These are the activations of a small network on made-up records, seen along a few directions, one row for each record.
After each row come some of the record's fields: BAGO, NIK, LILOT, PEL, GEF.
Not every record has every field; a missing one is left out.
Other fields move the rows too, some of them a lot.
  48  210  279  320  300 -334  -44 -283 -197  366  358   16  -25  267 -320
BAGO is gom, NIK is riz, LILOT is kopon, PEL is duror, GEF is dul
  69 -109  122 -205  -19 -107 -171   67 -138 -300  143  110   -2 -194   -7
BAGO is pozel, NIK is lok, LILOT is kopon, PEL is duror
  25  -78  120 -161 -121  247  390  212  232 -528 -485 -137 -312  454  477
BAGO is gom, NIK is fava, LILOT is topo, PEL is raz, GEF is dul
 138 -124 -178  -40  315  419 -176    0 -209 -275  -61 -145 -219 -147  317
BAGO is gom, NIK is vipo, LILOT is kopon, PEL is duror
-276   44 -140   11 -293   54    0 -214  179  -10 -226  -17   31  158  -15
BAGO is pozel, NIK is tezuf, LILOT is topo, PEL is duror
  22  258   96   46  118   76 -152 -274   52  163  165  125   74  -72 -129
BAGO is gom, NIK is fava, LILOT is kopon, PEL is duror
  20 -154  161  -12 -159  -51  -45  -76  -87 -143  163  105  -11  290   73
BAGO is pozel, NIK is lok, LILOT is kopon, PEL is raz, GEF is dul
 -23  -19 -107  -65 -215 -406 -191 -130  -39  639   -1  -12  180  173 -180
BAGO is gom, NIK is fava, LILOT is kopon, PEL is raz
 -30   80  137  196  276 -176 -155  -95 -239  332  304  168  -54 -262   18
BAGO is gom, NIK is lok, LILOT is kopon, PEL is raz
 25 213  16  37 104 -82  54  65 -44 443 -12  24 136  -8 201
BAGO is gom, NIK is ran, LILOT is kopon, PEL is raz
 -99   78   65 -261 -362  505  256  101  267 -478 -694  -73 -293   65  513
BAGO is gom, NIK is fava, LILOT is topo, PEL is duror
 -69 -192   59 -240 -437  231  280  271  320 -202  -92 -105   61  246  370
BAGO is pozel, NIK is vipo, LILOT is kopon, PEL is raz, GEF is dul
-149  111    4 -129 -181  254  163  162  203 -296  -83 -171   97  -38  391
BAGO is pozel, NIK is vipo, LILOT is kopon, PEL is duror
  79  176 -103 -351 -107  152   57  261   33 -295 -229 -160   65  139  234
BAGO is gom, NIK is ran, LILOT is kopon, PEL is duror
 113 -126   97  -38  507  100    8  -32  -41 -426  -96 -208  -78 -269  -78
BAGO is gom, NIK is tageb, LILOT is topo, PEL is duror
  86 -161  -55  333  216 -360 -493 -203  -94  526  239 -169  201  -44 -573
BAGO is gom, NIK is zek, LILOT is gofo, PEL is raz
 215   36   33 -333  -13  264  -27  215 -114 -567  -94 -331 -112  -99  288
BAGO is gom, NIK is vipo, LILOT is kopon, PEL is duror
 172   40  -64  -84  -69  245  225 -206  -57 -201  112 -166 -142 -124 -133
BAGO is gom, NIK is vipo, LILOT is topo, PEL is raz, GEF is petet
  -5 -222  137   -1  200 -287 -106  -58 -151  266   71 -214   95 -172 -158
BAGO is gom, NIK is tageb, LILOT is kopon, PEL is raz
 304  134   85 -119  -50   44 -115  -80  244  120  114   82  -94   60 -442
BAGO is gom, NIK is fava, LILOT is kopon, PEL is raz, GEF is petet
-290  151  -94  -55  -33  -24   84  137  286  193 -112  190  316  221  163
BAGO is pozel, NIK is ran, LILOT is kopon, PEL is duror
 -71    8  193 -290  150  329   56  111  103 -350 -453   63 -245    4  308
BAGO is gom, NIK is riz, LILOT is kopon, PEL is duror
 -52  142   81 -152   77 -112  287  219   99  514  188  -30   69   24 -195
BAGO is gom, NIK is ran, LILOT is kopon, PEL is duror, GEF is petet
 -76  175 -222   62  -74  -10   58   -2  158   23  -20  186  209   42   51
BAGO is pozel, NIK is fava, LILOT is kopon, PEL is duror
  19  -97  -78  -28  164 -218 -139 -166 -225  -57  368  240  149 -197 -106
BAGO is pozel, NIK is lok, LILOT is kopon, PEL is duror
-228   69 -124   58 -134  174   96 -252   66  -87 -124   43    6  -29   66
BAGO is pozel, NIK is tezuf, LILOT is topo, PEL is duror
 268  -56  -80   33  392  302 -108  -35 -470 -148  524   -7 -101 -336 -369
BAGO is gom, NIK is vipo, LILOT is kopon, PEL is raz, GEF is petet
-225  100 -294   -1 -425   20  166 -114  237 -143 -167  -94  133  142   74
BAGO is pozel, NIK is vipo, LILOT is topo, PEL is duror
 186   98  165  146  221  -73 -113  -63 -243  136  -91  113 -143 -155   35
BAGO is gom, NIK is riz, LILOT is kopon, PEL is raz
 -70   24  386 -209  599   73 -126  -48 -260 -177   -3  196  -82 -187 -114
BAGO is gom, NIK is riz, LILOT is kopon, PEL is duror
-121  189 -103  -62   85 -251  -68   97    3  108  128  168  383  148 -193
BAGO is pozel, NIK is ran, LILOT is kopon, PEL is duror
 256 -125   26  -43  -32  265  -50  -68 -154 -202   20  -11   87 -162  337
BAGO is gom, NIK is vipo, LILOT is kopon, PEL is duror
 408 -276  275  -85  764  183 -163   85 -407 -740 -105 -154 -277 -505 -147
BAGO is gom, NIK is zek, LILOT is kopon, PEL is duror
 265 -352  154  -75  -21   35   37  268   66  157   -2 -139 -162 -197 -208
BAGO is gom, NIK is seduz, LILOT is kopon, PEL is duror, GEF is petet
-248  281 -223  -59 -522 -140  390  -90   91  565 -120  -48  345   95  150
BAGO is gom, NIK is ran, LILOT is topo, PEL is raz
  89   15  109  278  -32  -52   71  118 -158   11  -40  129 -191  237   27
BAGO is pozel, NIK is riz, LILOT is kopon, PEL is duror, GEF is dul
 193 -174  -46 -179  249  284 -160   55 -139 -323  118  118 -546 -223 -259
BAGO is gom, NIK is lok, LILOT is topo, PEL is raz, GEF is petet
 136 -116 -240  -62 -118  164   84   48  416  226  200 -125   91  118  -13
BAGO is gom, NIK is vipo, LILOT is kopon, PEL is raz, GEF is petet
 -95  216  -45   38  179 -200  227  -17  -16  786  445  131  254  -96 -374
BAGO is gom, NIK is ran, LILOT is kopon, PEL is duror, GEF is petet
 140  264  208  265   68 -183 -167  -59  -19  214   39  190  -24  -58  -27
BAGO is pozel, NIK is riz, LILOT is kopon, PEL is raz
  59 -102  -37  -84   34  -17  -78  -24   18 -195  124  -45 -215  281   34
BAGO is gom, NIK is lok, LILOT is kopon, PEL is raz, GEF is dul
  74 -172 -126  345  551  -77 -248   33 -255  166  101  -93  -98 -243  -65
BAGO is gom, NIK is tageb, LILOT is kopon, PEL is raz
  15 -148  126 -244 -110  272   48   77   -4 -295  -65 -107   61 -123  369
BAGO is gom, NIK is vipo, LILOT is kopon, PEL is duror
-189   78  -63   41 -470 -361 -176  -74   19  662   23  141  307  209 -188
BAGO is pozel, NIK is fava, LILOT is kopon, PEL is raz
-174  -53  -42  216 -278  -82  -59  246  180   41 -152 -151   14  -38   54
BAGO is pozel, NIK is seduz, LILOT is kopon, PEL is raz
-158   92  -80   -3  -61   88   -5 -308  -74 -218   53  114 -210 -177   -1
BAGO is pozel, NIK is lok, LILOT is topo, PEL is duror
-166   75   57  -78 -167  331 -100 -162   40   -5 -120  -31   13   29   93
BAGO is gom, NIK is tezuf, LILOT is topo, PEL is duror
 -88  145  -47 -228 -396  325  200  345  235 -469 -546   46  -94  151  481
BAGO is pozel, NIK is fava, LILOT is topo, PEL is duror
-447  256 -291  180 -634 -316  -96  -21  217  702  224 -140  468  314 -123
BAGO is pozel, NIK is vipo, LILOT is kopon, PEL is raz
-176  171  -26   17   -4 -303   98   22  107  764  224   21  246  251 -382
BAGO is gom, NIK is ran, LILOT is kopon, PEL is duror, GEF is petet
 107  -57  -52   73 -208  -75  -50  -72  -93  392  103 -135  146  -81  255
BAGO is gom, NIK is vipo, LILOT is kopon, PEL is raz
  53   80 -316 -221   39  191  329   92 -201 -263 -164 -164 -135  338   74
BAGO is gom, NIK is ran, LILOT is topo, PEL is raz, GEF is dul
-147 -143  -22  129  -79 -139   96 -190  -35   31  326  206  138  324  106
BAGO is pozel, NIK is lok, LILOT is kopon, PEL is raz, GEF is dul
 325 -220  167   72  761  -29 -402 -268 -535 -277  209  -38  -38 -419 -621
BAGO is gom, NIK is zek, LILOT is kopon, PEL is duror

Which values does each new row have?
-251  123    5   72 -435 -127   66  191  205  164  -17 -247  124   72  254
BAGO is pozel, NIK is vipo, LILOT is kopon, PEL is raz
-170  126   64   -7 -194  107   21  116  465 -185   18 -125  117   82  305
BAGO is pozel, NIK is vipo, LILOT is kopon, PEL is duror
 -27  158  318  -75  187   33 -145  -49   92 -218  -69  145  -76  -35  -82
BAGO is pozel, NIK is riz, LILOT is kopon, PEL is duror
-224  -76 -231    1  160 -198 -152 -269  317  293  102    8   13  113  -31
BAGO is gom, NIK is lok, LILOT is kopon, PEL is duror
-165  -23 -297   45   67    4 -250   40 -145  -68  243    2  162  -42 -221
BAGO is pozel, NIK is vipo, LILOT is kopon, PEL is duror
-137  -59  105  -19   98  109 -232 -259   37   33   61   79 -150  -71   36
BAGO is gom, NIK is lok, LILOT is kopon, PEL is duror
 445   54   86 -137  401  196  -66   58 -351 -615 -261  145 -276 -177  164
BAGO is gom, NIK is riz, LILOT is kopon, PEL is duror
 -84  -27  120  378  296 -264 -230 -216 -380  329  309   64  171 -330 -558
BAGO is pozel, NIK is zek, LILOT is kopon, PEL is raz
-207   54 -275   83 -184 -487  -86 -234   89  339   55 -121 -147   89 -160
BAGO is gom, NIK is lok, LILOT is topo, PEL is raz
 -77  -99  134  253  254 -297 -170 -327 -341  579  443    5  318 -324 -434
BAGO is gom, NIK is tageb, LILOT is kopon, PEL is raz
-305  157 -206 -169 -304  150  334  388  590  -77 -386  -30  228  259  558
BAGO is pozel, NIK is ran, LILOT is kopon, PEL is duror
 343 -162  -73 -104  397  -96  -47 -105  -74 -199  372  124 -278 -289 -400
BAGO is gom, NIK is lok, LILOT is kopon, PEL is raz, GEF is petet
-346  373 -229   18 -631 -212  -61   70  216  761   -5  -36  426  379  -82
BAGO is pozel, NIK is ran, LILOT is kopon, PEL is raz
 -12  -96  119 -222 -275  202   26  166   40 -331  -93  -89  104  -55  345
BAGO is pozel, NIK is vipo, LILOT is kopon, PEL is duror
 110  196  238  239  273 -315  -61 -236 -121  411  357   60  -46  138 -399
BAGO is gom, NIK is riz, LILOT is kopon, PEL is duror, GEF is dul
 -38  122 -266    4 -423 -176  134   31  225  173 -434 -126  -93  217  174
BAGO is gom, NIK is fava, LILOT is topo, PEL is raz
-356   -9 -181  151 -378 -626 -189 -127  143  732  315  125  351  179 -197
BAGO is pozel, NIK is lok, LILOT is kopon, PEL is raz
  76  150 -202 -190   89  288  270   71 -300 -332  -70 -143 -127  162   61
BAGO is gom, NIK is ran, LILOT is topo, PEL is raz, GEF is dul
 185 -173  -76   -6  283   62   25 -112  -35 -510 -301 -204 -195 -118  -18
BAGO is gom, NIK is tageb, LILOT is topo, PEL is duror
  13   42 -247  143 -122 -194   85  -88   55    0 -138  -76 -350  -51  317
BAGO is gom, NIK is lok, LILOT is topo, PEL is raz
-104  307  -36  130   14 -351  -61 -359  -16  422  367  -74  -96 -171 -217
BAGO is gom, NIK is lok, LILOT is topo, PEL is raz
-141 -128   -5  -48 -398   10  -19 -138   77  248  195  -32  273  380  -54
BAGO is pozel, NIK is vipo, LILOT is kopon, PEL is raz, GEF is dul
 -94  111  227  241   59 -240  -33   88  194   77   68 -190   98  -86  -64
BAGO is pozel, NIK is tageb, LILOT is kopon, PEL is raz
  65   33  -30   22    1  255 -185  -32 -117 -276   29  194 -168 -117  271
BAGO is pozel, NIK is lok, LILOT is kopon, PEL is duror
-254 -160   57 -175 -222   73   36  103  310 -103 -154  105   -5   47  436
BAGO is pozel, NIK is lok, LILOT is kopon, PEL is duror
-206   18 -244    7 -194 -119   -8 -170  143 -221  -80  109 -141   37  -23
BAGO is pozel, NIK is lok, LILOT is topo, PEL is duror
-174   33    9  127  -68 -403 -178 -295 -191  723  522  112  245 -193 -236
BAGO is gom, NIK is lok, LILOT is kopon, PEL is raz
